Here are a small network's activations along a few directions, averaged over the inputs that share one value of a field.
Related values have similar rows: they may be neighbours, one step apart, or belong to one group.
In the rows, zero is written as 500.
Random noise pushes rows far along 5 fixed directions. That doesn't count. These rows show it; they differ only by the noise:
[398 430 535 507 525 318 470 414 440 555 423 450 691 631 613]
[483 332 414 589 448 669 551 426 478 484 472 479 727 515 280]
[456 474 367 550 555 535 569 493 394 455 473 479 608 484 482]
[587 368 335 497 469 549 476 547 518 501 456 501 597 591 609]
[608 347 544 411 399 615 248 546 631 607 538 566 401 599 494]
[567 558 387 441 568 433 425 592 546 491 470 455 497 612 583]
[621 888 320 401 733 412 440 715 641 384 495 344 395 615 338]


Field ZOMEG:
bidi: [578 601 564 458 620 406 536 499 716 459 468 403 458 603 415]
vof: [624 554 352 430 559 508 460 644 616 589 535 516 349 560 770]
rom: [503 565 533 495 446 410 579 477 441 530 484 453 486 461 659]
ves: [540 612 448 526 505 309 618 517 422 367 384 544 586 490 541]
kuva: [269 521 535 553 581 437 553 418 269 479 552 477 518 424 483]
luma: [678 477 433 389 436 548 438 588 617 424 466 465 554 537 450]
ver: [619 623 377 585 509 489 650 591 682 464 426 436 538 617 533]
menin: [369 671 547 499 642 238 467 487 522 515 529 432 477 544 516]
fet: [448 307 718 440 442 330 422 408 611 569 482 574 553 689 638]
rubiz: [477 453 585 492 305 522 405 521 424 581 572 597 375 458 643]
lofe: [568 293 666 441 373 569 372 353 620 632 543 462 543 471 363]
deva: [585 641 459 417 563 418 533 527 502 453 474 389 519 513 650]
mopan: [694 388 397 524 364 574 487 660 697 516 481 613 438 635 625]
sabu: [581 501 648 495 398 508 475 496 662 507 405 464 564 552 501]
A value of ZOMEG combines one of 7 hidden first parts with one of 2 second parts; all combinations occur once.
- Changing only the second part turns ves into sabu. mopan has the same second part as ves; what does that change turn mopan into? => ver
- Changing only the second part turns menin into vof. rubiz has the same second part as menin; what does that change turn rubiz into? => rom
- Changing only the second part turns fet into bidi. kuva has the same second part as fet; what does that change turn kuva into? => lofe

Field ZEG:
pov: [699 341 214 473 510 634 441 648 704 513 499 503 491 674 618]
ziguk: [329 563 625 606 565 350 608 472 470 517 438 524 448 451 604]
gez: [594 764 588 404 506 469 445 629 579 456 501 496 228 384 458]
vegi: [675 561 286 481 457 522 558 618 399 415 451 435 655 571 518]
gisi: [719 539 398 483 467 653 560 514 573 489 492 406 528 452 453]
retaf: [536 618 443 523 457 480 681 490 519 367 446 467 617 462 452]
namo: [723 264 128 521 406 702 555 561 592 430 490 410 771 648 486]
dedud: [395 448 416 561 560 618 580 452 310 467 513 445 642 441 255]
bute: [472 571 625 441 419 437 385 419 523 501 468 386 660 562 264]
far: [710 467 523 416 464 588 403 532 607 506 559 511 465 461 565]
fano: [430 573 454 516 594 312 528 537 560 461 462 548 555 644 536]
muma: [471 354 524 624 412 535 602 481 513 500 466 587 498 516 710]
duri: [208 438 744 579 611 407 468 263 466 636 530 423 582 473 191]
zubi: [504 501 578 452 479 776 343 586 672 513 630 653 182 444 179]
A value of ZEG combines one of 7 hidden first parts with one of 2 second parts; all combinations occur once.
- Changing only the second part turns pov into duri. ziguk has the same second part as pov; what does that change turn ziguk into? => muma
- Changing only the second part turns dedud into namo. vegi has the same second part as dedud; what does that change turn vegi into? => bute
- Changing only the second part turns far into gisi. retaf has the same second part as far; what does that change turn retaf into? => gez
